A small network was trained on invented records. Each row is its activation on one of them, seen along a few directions.
After each row come some of the record's fields: Vug, Fadu, Vasor, Salap, Mesig, Kuvo.
Not every record has every field; a missing one is left out.
The largest differences between rows may come from other fields.
In the rows, 128 means zero.
[109 126 127 108 114 115  92 113 142 144 117  99 113 136 141 103  90 130
 162 136] -> Fadu=y2
[130  79  96 100 141 167 152 129 118 135 137 149 188 168 130 148 176 126
 132 127] -> Fadu=y1 Salap=e2 Mesig=z4 Kuvo=c2
[111 100 140 128 110  98 152 125  90 115 133 145 123 120 153 122 146 131
 106 147] -> Vug=v1 Fadu=y3
[135 140 126 109 142  68 117 118 161  80 124 127  88 114 166 139 158 139
 143 187] -> Fadu=y2 Vasor=f2 Salap=e3 Mesig=z2 Kuvo=c5
[117 112  97 136  89  92 116 108 152 121 159 113  98 125 144 132  83 162
 108 173] -> Fadu=y1
[147 125 143  97 163 151 196 118 105 110  87 119 152 145 112 168 168 115
 116 108] -> Fadu=y2 Vasor=f1 Salap=e3 Mesig=z5 Kuvo=c2
[167 141 111 159 131 166  99 147 113 138 123 143 110 143  99 116  97 102
 125  95] -> Vug=v2 Fadu=y3 Salap=e1 Mesig=z1 Kuvo=c5
[ 84 129 140 153 132  34 121 117 181  75 115  92  65  57 150  96 109 152
 117 212] -> Fadu=y2 Vasor=f2 Salap=e3 Mesig=z2 Kuvo=c4
[ 97  97 153 137 119 108 158 137  88 109 130 147 129 130 151 117 167 121
 101 133] -> Vug=v1 Fadu=y3
[136 158 126 129 109  90  99  91 223 143 149  96  74  97 165 138 110 162
 160 170] -> Fadu=y2 Vasor=f2 Salap=e3 Mesig=z2 Kuvo=c4
[ 99 114 126 124 117 106 142 139 131 145 153 121 124 116 127 127 101 127
 133 147] -> Fadu=y1
[127 162  81 146 129 132  84 120 165 173 124  99  86 141 113  91  53 160
 158 123] -> Fadu=y1
[116 145 125 119 155 123  96 138 149 112  86 151  98 136 157 124 132 119
 122 128] -> Fadu=y2 Vasor=f1 Salap=e3 Mesig=z5 Kuvo=c5
[113 141 127 137 126 147 123 134 123 163 139 120 108 128 118 101  86 132
 142 122] -> Vug=v2 Fadu=y3
[134 175  79 144 112 136  81 128 173 170 126 129 120 179  99 118  77 165
 165  83] -> Fadu=y1 Salap=e2 Mesig=z3 Kuvo=c5
[175 117 151 116 123 172 175 202  67 117 155 165 173 122 133 168 217  74
  69  93] -> Vug=v2 Fadu=y3 Salap=e1 Mesig=z1 Kuvo=c5
[164 159 149 120 136 159 123 121 116 194 160 151 156 139 125 138 116  84
 132  71] -> Vug=v2 Fadu=y3 Salap=e1 Mesig=z1 Kuvo=c5
[114  79 114 134 112  70 145 113 148  99 121 150  91  74 135 145 104 126
 115 178] -> Fadu=y1 Vasor=f2 Salap=e3 Mesig=z2 Kuvo=c4
[114 127  83 114 126 106 124 121 153 158 146  97 109 111 128 111 106 141
 160 133] -> Fadu=y1
[124 110 124 108 137 116 106  84 169 114 128 129 124 141 155 127  80 161
 121 161] -> Fadu=y2 Vasor=f1 Salap=e3 Mesig=z5 Kuvo=c2
[152 138 108 115  88 138  69 111 169 179 152 113 106 135  58 116  89 114
 190 132] -> Fadu=y1 Salap=e1 Mesig=z6 Kuvo=c5
[114 166 123  90 110  53 118 117 166 122 141  82  80  81 122 107 106 164
 111 162] -> Fadu=y2 Vasor=f2 Salap=e3 Mesig=z2 Kuvo=c5
[153 102 114 147 115  97 127 142 102  50 126 161 132 133 182 123 146 150
 138 144] -> Vug=v1 Fadu=y3 Salap=e2 Mesig=z3 Kuvo=c5
[138 131 112 143  85  93 130 156 131 111  93 131 125 117 114 125 142 130
 116 171] -> Fadu=y1 Salap=e1 Mesig=z6 Kuvo=c5
[ 86 153 124 155 132 141 126  90 177 156 144 113 146 138  85 146  78 157
 159 127] -> Fadu=y1 Vasor=f2 Salap=e3 Mesig=z2 Kuvo=c2
[139 130 139 127 139 165 136 118 169 161 102 163 128 130 137  95 133 137
 105  96] -> Vug=v2 Fadu=y3 Vasor=f1 Salap=e3 Mesig=z5 Kuvo=c2
[115  98 122 138 165 114 151 109 117 147 103 154 165 161 106 112 134 118
 112 122] -> Fadu=y1 Salap=e2 Mesig=z4 Kuvo=c2
[126 109 134 104 104 111 114 126 177 111  95 137 109 115 162 148 123 115
 150 148] -> Fadu=y2 Vasor=f1 Salap=e3 Mesig=z5 Kuvo=c5
[119 127 107 124 122 128 141 128 125 118 124 104 119 136 149 105 163 131
 137 111] -> Vug=v1 Fadu=y3
[170 177 106 123 122 169 132 157 107 183 119 142 132 162 115 190 125  85
 149  92] -> Fadu=y1 Salap=e1 Mesig=z1 Kuvo=c5
[121 179 121 120 130 177 115 154 125 167 118 172 100 139 109 132 122 112
 143  98] -> Vug=v2 Fadu=y3 Vasor=f2 Salap=e3 Mesig=z2 Kuvo=c5
[117 137 138 124 141  43 127 150 134  65 147 104  82  81 139 171 139 154
 117 173] -> Fadu=y2 Vasor=f2 Salap=e3 Mesig=z2 Kuvo=c5
[115  92 153 135 146 127 181 101  76  91 118 160 175 156 122 114 183 105
 104 144] -> Vug=v1 Fadu=y3 Salap=e1 Mesig=z6 Kuvo=c2
[117 115 125 156 157 102 147 120 144  75 125 145 104 101 151 119 188 140
 145 149] -> Vug=v1 Fadu=y3 Vasor=f2 Salap=e3 Mesig=z2 Kuvo=c4
[104 121 144  75 120  85 153 164 154  60 136 156 140 129 159 125 167 127
  89 153] -> Fadu=y2 Vasor=f1 Salap=e3 Mesig=z5 Kuvo=c5
[122 104 145 115 147 120 185 144  74 118 149 136 139 105 145 129 179 111
 110 108] -> Vug=v1 Fadu=y3
[118  82 170 128 151 103 142 126 128 102 104 131 158 132 135 164 145 134
 142 146] -> Fadu=y2 Vasor=f1 Salap=e3 Mesig=z5 Kuvo=c2
[177 140 122 143 124 146 107 125 145 167 114 112 141 128 134 152 123  98
 131 120] -> Fadu=y1 Salap=e1 Mesig=z1 Kuvo=c4
[ 85 120 144 141 114  98 159 135 110 102 135 106 121 116 148 107 130 133
 122 148] -> Vug=v1 Fadu=y3
[117  79 171 117 117  70 165 149 108  59 161 167 116  92 136 118 184 153
 100 144] -> Vug=v2 Fadu=y3 Vasor=f2 Salap=e3 Mesig=z2 Kuvo=c4
[146 155 102 116 106 113  72  98 166 156 111  84  78 152 140 108  62 147
 165 139] -> Fadu=y2
[122 133 154 136 114  24 124  99 198  85 115 101  68  99 141 103 161 158
 147 204] -> Fadu=y2 Vasor=f2 Salap=e3 Mesig=z2 Kuvo=c4
[147  77 147 109 165 201 158 143  54 106 115 166 193 122 121 173 157 129
 142  83] -> Vug=v1 Fadu=y3 Vasor=f1 Salap=e3 Mesig=z5 Kuvo=c2
[134 137 121 130 127 175 121 141 131 172 129 146 104 148 117 100 128 126
 134 104] -> Vug=v2 Fadu=y3
[128 130 124 134 122  60 110 105 143 120 129  80  80 126 158 129 108 143
 118 150] -> Fadu=y2
[140 160 110 139 135 169  97 130 130 165 130 114  99 145 112  90  75 146
 151  94] -> Vug=v2 Fadu=y3
[111 122 119 147 139  95 171 122 145  66  89 134  81  69 156  95 161 137
 119 159] -> Vug=v1 Fadu=y3 Vasor=f2 Salap=e3 Mesig=z2 Kuvo=c4
[148  97 134  93 178  77 179 100 137  82 135 123 123 109 149 121 136 151
 108 177] -> Fadu=y2 Vasor=f1 Salap=e3 Mesig=z5 Kuvo=c2
[135 152 114 139 124 103 111  95 133 151 125 121 122 105 116  91 137 115
 115 113] -> Vug=v1 Fadu=y3 Salap=e1 Mesig=z6 Kuvo=c5
[123 122 110 142 147  90 133 151  91  85 119 130 138  66 132 112 185 113
  97 144] -> Vug=v1 Fadu=y3 Salap=e1 Mesig=z6 Kuvo=c5
[126  68 138 148 137  10 172 141 144  46 119 133 112  68 172 150 195 150
  61 175] -> Fadu=y1 Vasor=f1 Salap=e3 Mesig=z5 Kuvo=c5
[113 128 131 121 141  97 139 123  88  90 119 156 134 145 112 100 169  97
  98 127] -> Vug=v1 Fadu=y3 Salap=e1 Mesig=z6 Kuvo=c5

Here are new rows. What are their fields?
[118 141 129 109 158 112  99 103 188 158 117  91 127 112 144 102  90 165
 128 124] -> Fadu=y2 Vasor=f1 Salap=e3 Mesig=z5 Kuvo=c2
[120 131 149 126  89 105 157 133 100  93 116 151 160 119 126 109 195 116
  69 142] -> Vug=v1 Fadu=y3 Salap=e1 Mesig=z6 Kuvo=c5
[150 126 124 123 119 115 144 103 100 138 123 112 101 131 153 131 137 131
 140 106] -> Vug=v1 Fadu=y3
[131  99 140 145 153 207 151 154  52 135 104 139 193 113 109 139 179 100
 101 100] -> Vug=v1 Fadu=y3 Salap=e1 Mesig=z6 Kuvo=c2
[144 126 124 120 121  99 158 134 123 138 164 117 109 137 135 150 142 135
  92 143] -> Fadu=y1
[140  99 118 144 100 121 143 134 114  65 106 155 147  89 160 127 181 110
 101 154] -> Vug=v1 Fadu=y3 Salap=e1 Mesig=z6 Kuvo=c5
[103  74 145 149 116  41 168 141  76  27 121 180 115  52 175 143 202 146
  58 177] -> Vug=v1 Fadu=y3 Vasor=f2 Salap=e3 Mesig=z2 Kuvo=c5
[ 89  93 152  85 148  75 131 164 114  81 136 165 132 110 171 145 154 112
  94 158] -> Fadu=y2 Vasor=f1 Salap=e3 Mesig=z5 Kuvo=c5
[159 133  99 122 114 108 105  65 170 198 143 104 121 125 108 113 103 136
 147 147] -> Fadu=y1 Salap=e1 Mesig=z6 Kuvo=c2
[112 150 123 119 127  50  95 133 136  98 113 108  73  98 116 132 156 157
 133 155] -> Fadu=y2 Vasor=f2 Salap=e3 Mesig=z2 Kuvo=c5
[114 112 114  95 144 227 135 130 115 162 129 164 150 159 110 173 150 105
 148 120] -> Fadu=y1 Vasor=f2 Salap=e3 Mesig=z2 Kuvo=c2
[124 142 105 112 106 156 104 108 108 152 150 151 131 139 136 139 110  85
 149  96] -> Vug=v1 Fadu=y3 Salap=e1 Mesig=z1 Kuvo=c5
[117 134 127  96 106 132  97 114 165 163 148 149 131 129 120 137  92 134
 146 108] -> Fadu=y1 Vasor=f1 Salap=e3 Mesig=z5 Kuvo=c5
[128 125 129 142 137 148 117 137 113 161 130 142 104 141 123 105 116 133
 124 102] -> Vug=v2 Fadu=y3
[ 93  71 141 159 123 113 216 125 106  39 101 145 137  70 161 127 205 162
  89 190] -> Vug=v1 Fadu=y3 Vasor=f2 Salap=e3 Mesig=z2 Kuvo=c2
[145  69 129 137 131  76 183 152  63  23 152 150 152  71 155 156 237 113
  33 128] -> Vug=v1 Fadu=y3 Salap=e1 Mesig=z6 Kuvo=c5
[140 136  87 117  96  95 138 109 148 160 132 111  92 133 140 142 130 150
 139 159] -> Fadu=y1
[129 112 133 128 177 191 139 120  80 141  98 178 166 162 112 143 153 123
 107  49] -> Vug=v1 Fadu=y3 Vasor=f1 Salap=e3 Mesig=z5 Kuvo=c2
[138 140 124 124 125 116 187 128  94 122 125 116 118 119 158 133 171 136
 124 132] -> Vug=v1 Fadu=y3
[118 162 102 134 102 131 122 129 163 165 111  99  99 146 124 101  80 152
 173 146] -> Fadu=y1
[113 168 102 118 135  88  85 110 181 169 121  54  76 123 134  85  53 154
 168 156] -> Fadu=y2
[119 167 108 126 114 122  82 111 176 165  93  88  78 153 136  88  87 145
 166 147] -> Fadu=y2
[139 125 142 104 129 187 132 143 132 162 103 150 140 141  90 114 158 147
 101  86] -> Vug=v2 Fadu=y3 Vasor=f1 Salap=e3 Mesig=z5 Kuvo=c2
[ 98 145 148 109 107 140 103  95 135 157 119 108 120 130 106 131 106 153
 110 143] -> Fadu=y2 Vasor=f2 Salap=e3 Mesig=z2 Kuvo=c2
[149 108 118 131 100 139 106 128  99 106 118 130 152  97 151 139 139 100
 126 115] -> Vug=v1 Fadu=y3 Salap=e1 Mesig=z6 Kuvo=c5
